Each row below holds a small network's activations on one input, seen along a few directions.
In each table, some parts of the input vary, and every possible input appears once, in random order.
A made-up example of a description, with smaller parts first: one of 3 separate values, together with either a single point or one of 9 places around a ring or (one of 4 places along a line, together with one of 5 places around a ring).
Shared parts are said once, and a part with two or three values counts as separate values.

Other details of the inputs shift rows strongly along two fixed directions, in all tables alike. That doesn't count.

Rows:
x1: [-29 31 17 -19 13 -19 -16 24 -16 -1 14 -27 19 18 12 2 13]
x2: [63 42 -2 20 -23 15 24 3 37 -10 -20 -8 -13 -13 -3 -9 49]
x3: [42 40 -20 25 -12 26 4 6 4 -11 -6 -17 3 6 -5 -24 44]
x4: [-2 41 6 0 0 8 -15 19 -11 -1 13 -29 18 18 4 -12 28]
x5: [-15 -81 -29 35 -21 31 -4 -34 4 20 5 58 -14 -11 -34 10 -56]
x6: [44 32 6 12 -18 11 14 5 31 -5 -10 -6 -8 -9 -1 -3 38]
x7: [95 -71 -73 56 -28 53 46 -65 31 -12 -48 63 -46 -47 -34 -16 -14]
x8: [-52 21 23 -30 22 -32 -26 28 -31 0 20 -27 23 21 16 8 0]
x9: [10 34 31 -15 14 -8 9 0 16 -1 -12 -18 9 2 27 1 5]
x10: [-30 -92 -55 20 -6 16 -21 -27 -45 5 21 43 -6 -3 -33 0 -45]
x11: [64 41 -5 19 -22 15 24 5 35 -14 -23 -7 -13 -14 -4 -10 49]
x12: [-95 29 53 -29 13 -41 -20 41 -16 19 23 -33 4 40 17 9 -23]
x13: [-41 -99 -23 -9 8 -8 -6 -27 -22 10 12 48 -12 -17 -19 18 -67]
x14: [52 33 9 8 0 10 26 -13 30 -6 -29 -7 -6 -11 16 -10 19]
x15: [-70 20 53 -46 20 -46 -25 33 -19 9 30 -25 23 15 22 21 -9]
x16: [-49 -96 -40 3 1 -1 -22 -23 -41 8 24 43 -6 -5 -28 14 -54]
x17: [69 40 -3 15 -12 18 30 -4 41 -9 -29 -8 -13 -13 5 -12 36]
x18: [-37 -95 -16 -7 14 -8 -3 -37 -22 9 3 46 -8 -17 -9 15 -71]
x19: [63 46 -14 26 -20 32 12 2 30 -7 -13 -15 -6 -5 -10 -14 52]
x20: [-30 34 11 -15 15 -13 -21 27 -31 -6 16 -30 24 25 12 -9 15]
x21: [10 33 25 -15 7 -8 7 10 18 0 -5 -17 5 3 18 4 11]
x22: [-62 18 48 -52 35 -50 -16 28 -22 4 14 -25 23 17 33 17 -21]
Description of these inputs: either one of 2 separate values or (one of 4 places along a line, together with one of 5 places along a line).
A walk changes only the place on the line of 5. It starts at x14 and steps to x17. List the rest of the walk in order. -> x2, x1, x3

Rows:
x23: [-27 -118 -19 -2 -9 -8 4 -37 10 13 4 60 -33 -43 -40 20 -69]
x24: [-51 20 50 -44 6 -54 -7 28 10 7 2 -10 -1 -1 17 39 -9]
x25: [14 64 -9 17 -21 6 0 40 12 -19 -6 -26 7 18 -9 -13 78]
x26: [109 -34 -49 72 -42 77 53 -62 64 1 -49 57 -50 -45 -38 -11 -6]
x27: [-110 28 38 -52 41 -41 -59 46 -51 22 56 -51 36 58 21 17 -23]
x28: [32 75 -3 19 -16 42 0 21 11 -5 -6 -43 12 17 -9 -28 46]
x29: [-91 -99 6 -31 17 -28 -14 -28 -13 22 21 38 0 -4 -2 31 -94]
x30: [29 67 48 15 -3 9 18 1 51 1 -26 -17 10 7 28 -10 8]
x31: [72 27 -23 -17 36 1 -10 -6 -44 -39 -5 -28 53 -12 29 -11 60]
x32: [-69 47 36 -7 17 -20 -46 37 -50 13 25 -38 32 54 23 -3 -9]
x33: [42 -92 -39 -23 40 -16 42 -56 -22 -25 -42 39 -26 -40 21 -4 -47]
x34: [-20 -96 -17 12 -15 -4 17 -30 -4 21 -5 69 -28 -19 -15 24 -55]
x35: [49 67 -19 22 -35 22 4 21 24 -15 10 -27 -12 -6 -20 -31 69]
x36: [19 44 -1 19 -15 14 -2 27 2 2 20 -24 0 18 -7 -21 51]
Changing only one part turns x33 into x31. The same change can be made to x29. Which row results? -> x27
What is each input in this table made of? -> one of 2 separate values, together with either a single point or one of 6 places along a line

Rows:
x37: [-60 -31 -1 -32 21 -28 -29 9 -50 0 32 -8 12 6 1 0 -25]
x38: [19 -15 1 0 9 5 12 -29 7 3 -11 6 -5 -11 9 -1 -15]
x39: [-29 -30 -18 4 -3 -17 -4 -7 -30 -2 -2 17 1 2 -2 0 -16]
x40: [3 -7 1 -4 3 -6 19 -11 12 -5 -12 3 -20 -7 8 2 -9]
x41: [92 45 -24 38 -14 50 18 -14 35 -10 -29 -14 -5 -4 -5 -25 41]
x42: [-32 -54 3 -8 -4 -7 4 -15 3 13 4 23 -21 -8 -5 10 -47]
x43: [-27 33 31 -2 -4 -18 -5 24 -6 1 -2 -18 5 13 8 0 11]
x44: [37 -14 -22 11 -10 5 13 -4 15 -9 -11 19 -15 -19 -9 8 13]
x45: [-46 57 47 -25 16 -19 -12 43 -2 14 18 -37 21 37 18 2 1]
x46: [-6 -35 -7 -15 12 -9 -8 -13 -15 -1 8 23 14 -12 2 18 -18]
x47: [-2 64 33 -28 10 -7 -20 23 -6 -2 17 -51 27 22 28 -1 44]
x48: [20 -18 -12 -5 7 -7 8 -1 -6 -9 -1 15 3 -20 -4 -3 0]
x49: [-12 74 25 -22 23 -18 -7 36 -2 -5 -5 -50 22 29 27 -10 26]
x50: [34 25 -9 26 -8 31 6 -3 27 5 -8 -3 0 7 -9 -10 10]
x51: [29 -5 -34 26 -6 22 14 -5 8 -3 -13 8 -18 2 -16 -11 3]
x52: [-21 -61 -21 -13 13 -24 -7 -3 -22 -5 3 28 0 -15 -9 16 -27]
x53: [-33 -30 6 12 -5 -2 -18 -7 -18 11 10 23 5 1 -5 6 -25]
x54: [22 21 -9 25 -18 6 15 1 5 -11 -15 1 -9 0 -3 -11 25]
x55: [31 -17 -2 12 -4 24 17 -30 25 4 -17 14 -13 -16 4 -1 -7]
x56: [-14 -37 0 -11 6 -2 -8 -11 -8 3 9 21 14 -15 -2 21 -20]
x57: [-38 -50 -20 -3 -4 -5 -12 -2 -22 7 21 17 -15 -1 -31 6 -20]
x58: [51 -26 -24 26 -24 28 31 -31 40 -4 -34 28 -43 -21 -23 -5 -3]
x59: [-21 -43 -30 -2 15 6 -9 -10 -34 0 3 21 -3 2 -8 -5 -40]
x60: [-23 -51 -7 -7 1 -6 -12 -12 -6 5 14 32 6 -14 -11 25 -35]
x61: [-38 -52 -17 -1 -11 -2 -10 -3 -16 11 29 19 -10 0 -28 5 -21]
x62: [16 53 6 -8 0 -6 -5 25 4 -16 4 -45 4 10 13 -9 49]
x63: [-31 49 63 -33 22 -31 -10 19 15 16 5 -38 17 17 36 12 -4]
x64: [-41 55 41 -27 31 -12 -26 27 -7 7 14 -36 39 29 28 0 1]
x65: [-22 -34 -12 -3 0 11 -17 -11 -19 7 23 5 8 0 -11 6 -10]
x66: [75 47 -7 48 -28 43 21 -13 34 -11 -27 0 0 -14 -3 -24 49]
x67: [-29 -34 -22 -5 2 -12 -15 -1 -26 3 21 4 -8 0 -17 3 -10]
x68: [81 41 -18 42 -26 32 30 -8 23 -23 -28 -1 -10 -13 -3 -34 49]
x69: [-27 1 15 7 -15 -8 -5 12 -5 8 8 7 1 9 0 3 -7]
x70: [29 -7 -21 21 -22 29 -1 -13 14 4 6 4 -8 -5 -23 -4 18]
x71: [36 14 -2 6 -12 3 11 9 29 -8 -14 6 -12 -15 -10 6 22]
x72: [-8 64 53 -31 2 -24 -6 41 23 2 10 -28 18 12 23 11 29]
x73: [15 -16 -8 -4 4 -8 18 -16 7 -1 -22 2 -16 -7 2 -2 -9]
x74: [43 14 1 2 2 9 32 -14 19 -9 -21 -8 -13 -12 14 -14 10]
x75: [-48 58 39 -27 19 -23 -11 41 -10 10 7 -43 18 34 16 8 0]
x76: [-23 -48 -17 9 -1 -1 -13 -22 -32 0 8 31 8 -3 0 3 -32]
Changing only one part turns x72 into x61. The same change can be made to x56. Which row results? -> x65
What is each input in this table made of? -> one of 5 separate values, together with one of 8 places around a ring
Which other rows does x68 become when the place on the ring of 8 takes its other values? List them by row number. -> x39, x43, x53, x54, x66, x69, x76
Which other rows does x46 become when the choice among 5 separate values takes its other values? List them by row number. -> x38, x41, x47, x76
